A small network was shown many inputs. Here are its activations along a few directions, one row for each input.
In each table, some parts of the input vary, and every possible input appears once, in random order.
Descriptions start from the smaller parts, as in this example, which fits no table here: ring(5) and (point or line(9) or (values(2) and line(6))).
Shared parts are said once, and a part with two or three values counts as separate values.
In the rows, 128 means zero.

Other details of the inputs vary at random and push rows far along three fixed directions, the same in every table; ignore that.

Table:
R1: [125  67 124 143 147 156 136 118 139 167 100]
R2: [110 210 119 120 104 126 102 145 111  91 123]
R3: [ 89 143 182 161 111 158 137 114 131  66 169]
R4: [149 174 100 102 122  95 108 151 115 141 124]
R5: [166 126 130  91 139  83 162 127 134  97 174]
R6: [ 95 185 124 141  99 146  96 131 110 108 101]
R7: [ 65 143 127 147 105 189 105 129 129 119  58]
R8: [139 192  99 111 117  99 105 151 109 126 118]
R9: [ 78 123 129 148 110 185 105 123 129 134  65]
R10: [176 111 118 114 152  79 143 136 133 156 166]
R11: [118  28 176 169 152 163 163  91 154 140 161]
R12: [ 79 125 124 152 113 183 106 121 126 133  66]
R13: [131  48 122 133 155 152 140 117 149 181 102]
R14: [176 151  85  99 134  74 114 153 115 173 124]
R15: [107 168 176 151 112 128 136 120 129  60 192]
R16: [111 170 176 149 115 132 135 120 123  57 192]
R17: [145  69 177 150 153 124 165 106 148 117 202]
R18: [183 102 108  85 150  82 161 128 129 131 153]
R19: [147 106 124 127 142 113 136 129 136 151 138]
R20: [130  86  89 128 131 143 105 128 125 207  56]
R21: [167 161  78  68 123  78 126 149 115 136 104]
Description of these inputs: values(3) and (point or line(6)).
- Changing only the values(3) part turns R9 into R16. The same change can be made to R21. Which row results? => R18

Table:
R22: [113 187  93 119 105 135  96 153  95 143  76]
R23: [150 110 174 113 125 104 169 107 123  64 208]
R24: [174 102 111 111 157  99 136 130 117 172 158]
R25: [176  87  98  94 143  75 154 118 130 148 135]
R26: [100 159  91 114 120 146  95 145 130 161  66]
R27: [116 150 131 135 107 150 106 126 115 120 110]
R28: [127 141 182 149 118 134 142 114 122  75 194]
R29: [103  85 145 146 127 169 128 116 154 145 103]
R30: [106 151 118 143 117 140 113 127 124 114 109]
R31: [115 172 131  95 100 108 133 135 131  76 135]
R32: [108 142 173 141 119 141 131 114 149  85 174]
R33: [120 137 171 160 127 123 153 118 131  71 193]
R34: [121 137 176 144 128 138 140 113 125  70 204]
R35: [116 181 133 119 116 117 111 140 134  99 153]
R36: [171  98 118 132 151  85 148 132 126 158 156]
R37: [106  80 139 149 133 175 129 117 127 144 103]
R38: [113  69 200 155 180 187 210 103 163  27 196]
R39: [165 106 111 110 152  93 139 142 140 172 155]
R40: [111  83 148 153 124 173 132 114 126 146  99]
R41: [118 194 102 108 104 118  86 146 125 140  89]
R42: [178 102 113 123 151  86 133 118 131 168 150]
R43: [125 175 137 128 117 125 123 135 108  95 164]
R44: [103  84 136 160 133 162 132 114 137 139  95]
R45: [ 97  83 144 141 137 169 124 116 155 142 107]
R46: [112  82 143 146 131 175 123 106 131 147 102]
R47: [146 182 120  96 144 137 144 156 114  62 138]
R48: [167 145  66  71 106  92 105 137 102 169  66]
R49: [ 97  82 142 146 133 170 131 123 153 141 108]
R50: [111 154 127 145 112 138 113 121 124 119 104]
R51: [117 189  91 121 118 118  99 135 115 128 105]
R52: [103 155 116 142 120 143 117 127 123 118 110]
R53: [167 103 119 108 154  88 130 137 141 170 151]
R54: [102 157  93 121 114 143 103 153 127 161  64]
R55: [117 148 132 137 114 140 119 139 108 120 119]
R56: [173 104 121 113 144  88 134 136 141 174 149]
R57: [125 173 141 143 117 106 127 134 116  92 150]
R58: [101 157 117 139 124 143 115 123 123 119 110]
R59: [ 94  69 138 117 129 167 158 108 154 126  98]
R60: [175 100 116 119 150  98 144 137 115 169 158]
R61: [117 178 141 129 111 112 125 151 127 100 149]
R62: [179 101 113 126 147  86 135 121 132 165 150]
R63: [115 181 136 120 117 116 114 141 131 100 152]
R64: [ 95  88 162 171 136 169 157 106 141 107 143]
R65: [171  92 105  79 138  76 147 133 140 157 128]
R66: [ 98  83 146 148 131 165 132 126 150 144 100]
R67: [118 189  96 129 112 114 110 147 107 131  97]
R68: [102  84 133 157 135 164 127 110 140 138  96]
R69: [178  97 117 116 149  95 131 133 118 166 153]
R70: [164 109 108 105 156  94 133 137 142 174 154]
R71: [122 180 147 130 104 112 123 143 128 102 147]
R72: [121 174 137  97  93 107 131 128 133  79 133]
R73: [129 183  69 108 105 122  80 161  94 166  54]
R74: [179 100 119 131 145  84 141 125 129 163 152]
R75: [140 176  82 113 123  98  95 140 115 143 106]
R76: [114 184 138 127 113 115 128 150 125 103 149]
R77: [ 97  73 128 129 129 164 157  95 141 118  93]
R78: [ 98  83 148 149 131 163 135 128 148 146  97]
R79: [124 174 135 139 119 110 125 131 119  92 156]
R80: [178  96 114 116 150  97 134 134 118 166 158]
R81: [116 150 134 139 106 148 111 130 112 121 109]
R82: [122 175 138 136 122 111 118 124 120  89 155]
R83: [129 172 148 133 112 116 122 140 104  94 155]
R84: [176 100 108 109 157  99 134 129 120 172 160]
R85: [111  80 133 118 168 191 165 138 162 110  86]
R86: [118 179 138 123 113 113 113 143 131  99 148]
R87: [105 153  99 119 114 139  93 149 129 158  60]
R88: [112 125  94 122 123 157  89 132 113 172  51]
R89: [115 144  85 103  97 129 109 118 121 135  44]
R90: [107  88 132 153 131 167 121  99 143 142  96]
R91: [177  98 114 112 154  96 132 131 118 168 157]
R92: [175 100 115 116 154  98 141 134 116 170 159]
R93: [128 172 146 130 115 118 118 135 108  93 159]
R94: [123 180 144 129 104 113 120 142 130 101 148]
R95: [101  70 132 130 125 157 147  96 141 116  84]
R96: [110 138 121 106 101 143 126 122 112  98 100]
R97: [101 109 171 166 131 153 145 106 138  89 154]
R98: [175  98 109 120 158  84 131 121 132 164 154]
R99: [108  82 135 142 135 174 118 111 130 146  99]
R100: [107  89 138 161 127 162 133 110 136 145  90]
R101: [173  99 108 122 158  86 136 125 130 164 154]
R102: [112  82 140 145 130 177 120 104 133 147 103]
R103: [114 184 136 124 116 118 123 145 129 102 152]
R104: [102 156 118 143 121 141 120 128 122 119 109]
R105: [145 115 169 112 128 111 177 107 122  66 213]
R106: [168 101 117 112 151  88 138 143 140 170 154]
R107: [108  79 144 152 131 172 130 119 127 142 102]
R108: [118 179 138 128 110 113 122 150 129  99 150]
- Changing only one part turns R94 into R74. The same change can be made to R61. Which row results? => R36
- Changing only one part turns R51 into R84. The same change can be made to R62. Which row results? => R27
- Changing only one part turns R46 into R41. The same change can be made to R43. Which row results? => R39
- What is each input in this table made of? => values(3) and (point or (line(4) and (point or line(6))))
- Which other rows does R35 become when the line(6) part takes its other values? List them by row number. => R49, R61, R63, R106, R108
- Which other rows does R86 become when the values(3) part takes its other values? List them by row number. => R68, R69

Table:
R109: [186  78 164 137 175 105 183 138 144 130 223]
R110: [108 106  91 122 137 172 105 156 134 176  28]
R111: [106 117 139 155 118 176 119 103 114 118 111]
R112: [140 172  98 113 111 112  89 130  97 122 112]
R113: [ 94 133 144 125 130 171 132 137 135 108 123]
R114: [117 112 103 139 157 150 126 130 137 148 105]
R115: [ 99 110 132 149 139 189 128 136 137 141  82]
R116: [169 132 107 126 125 104 125 138 100 155 124]
R117: [ 69 156 135 163  98 155 110 130 136 115  84]
R118: [154  36 157 157 157 151 159  88 131 143 174]
R119: [144 134 124 108 117  91 120 141 132 159 142]
R120: [153 181 127 130 111 102 119 133  95 104 158]
R121: [113 107 116 131 119 135 104 133 142 173  73]
R122: [146 176 123 108 139 106 117 153 124 107 151]
R123: [132 202  96 127 107  99 102 139  87 113 110]
R124: [118 191 160 129 106 101 110 126 132  77 181]
R125: [ 69 185 171 128  88 168 134  96 133  17 138]
R126: [115  63 110 127 122 167 124 121 114 181  58]
R127: [149  30 152 136 184 153 158 112 159 149 161]
R128: [140 162 104 102 109 110 107 132  95 133 124]
R129: [127 100 125 135 124 144 118 121 111 142  92]
R130: [137 136 100  95 142 130 117 150 126 159 109]
R131: [118  98 108 140 128 150 105 118 144 185  83]
R132: [140  22 160 142 143 152 169 107 129 151 148]
R133: [119 214 123 129  92 105  95 146 120 116 127]
R134: [141 178  97  98 100 102 102 146  88 136 109]
R135: [172 102  97 122 171  89 150 155 130 175 136]
R136: [149 161  90  95 111 104 100 135  92 145 117]
R137: [201  56 113  89 153  75 176 121 141 168 144]
R138: [103 103 141 126 122 145 158 117 149  86 114]
R139: [181 123 122 117 162  97 147 149 130 153 171]
R140: [120 116 144 144 150 166 137 125 140 123 140]
R141: [ 81 137 129 158 116 153 108 112 142 124 103]
R142: [ 76 138 170 155 102 161 112 118 145  93 121]
R143: [116  69 119 135 137 149 108 113 152 180  86]
R144: [121  73 191 171 174 149 187 107 155  83 216]
R145: [119 102  95 129 114 157 101 132 108 170  37]
R146: [118 190  96 128 105  94  97 148 121 146  95]
R147: [112 178 106 105  98 113  90 142 124 147 103]
R148: [133 166 136 147 115 107 136 129 102  90 155]
R149: [136 185 129 100 124 108 129 164 118 102 158]
R150: [183 102 102  99 173  94 129 145 135 173 143]
R151: [109  80 143 137 122 166 136 106 118 133 118]
R152: [148 130 155 114 127  86 177 128 143  60 198]
R153: [106 106 142 122 129 141 154 105 151  79 135]
R154: [ 80 150 157 167  96 189 120 113 109  81 105]
R155: [ 85 151 133 143 100 173  98 115 107  98  82]
R156: [162 167 126 128 120  98 123 126  99 112 169]
R157: [121 175  93 112 104 108  78 145 126 159  75]
R158: [ 69 168 165 137 113 187 126 130 134  55 150]
R159: [174  75 138 110 150  81 146 120 148 168 197]
R160: [ 97 114 141 163 127 163 129  96 117 100 128]
R161: [101 100 153 158 124 164 125 107 150 138 128]
R162: [118 222 128 130  89 103  98 149 118 106 134]
R163: [166  88  86  89 147  88 149 126 144 156 112]
R164: [166 115 103 122 168  93 146 150 130 163 141]
R165: [166 127 132 112 157 101 138 149 133 129 164]
R166: [ 93 157 136 157 114 155 117 106 108  87 120]
R167: [151 122 105  94 137  92 145 121 143 110 144]
R168: [157 131 151 101 128  91 165 108 135  85 181]
R169: [105  81 166 129 128 165 164  84 152  86 133]
R170: [126 173 147 141 143 110 148 143 126  78 184]
R171: [119 113 110 135 148 169 121 138 135 162  83]
R172: [116 187  98 130 112 100  94 135 125 140 108]
R173: [111  97 138 162 131 151 139 108 117 124 112]
R174: [179 109 113 112 141  86 126 130 106 156 140]
R175: [136 185 117 127 146 103 128 144 123 102 162]
R176: [130 150 165 136 112  99 129 135 138  97 177]
R177: [110 109 120 150 129 132 119 118 145 158 105]
R178: [113  79 113 119 143 170 135 150 138 172  72]
R179: [ 97 125 194 154 138 167 154 127 145  56 177]
R180: [152 135  90  84 118 100 130 129 125 146  83]
R181: [ 86 116 137 158 111 174 109 116 145 147  86]
R182: [138 146 116 104 114  94 111 139 131 159 134]
R183: [118  86 159 160 126 146 143 119 151 144 139]
R184: [164 142 125  91 122  82 153 126 127 108 147]
R185: [125 152 164 125 104 101 137 139 134 103 182]
R186: [157 146  98 108 125 102 100 128  99 146 114]
R187: [107 107 170 158 150 183 149 113 147  93 169]
R188: [167 130 132  99 151  94 151 154 128 131 184]
R189: [160 124 103  91 134  80 150 135 137 123 133]
R190: [131 146  96 131 124  94 109 139 130 170 102]
R191: [133  71  94 144 146 144 125 109 117 187  70]
R192: [ 80 125 152 137 100 158 118 128 140 127 106]
- What is each input in this table made of? => line(6) and (values(2) or (values(3) and line(4)))
- Changing only the line(6) part turns R182 into R192. The same change can be made to R157. Which row results? => R121
- Changing only the line(6) part turns R166 into R123. The same change can be made to R169. Which row results? => R180
- Changing only the line(6) part turns R140 into R187. The same change can be made to R124. Which row results? => R143
- Which other rows does R161 become when the line(4) part takes its other values? List them by row number. => R124, R147, R172
- Which other rows does R161 become when the line(6) part takes its other values? List them by row number. => R131, R133, R162, R181, R183
- Which other rows does R117 become when the line(6) part takes its other values? List them by row number. => R141, R146, R172, R177, R190
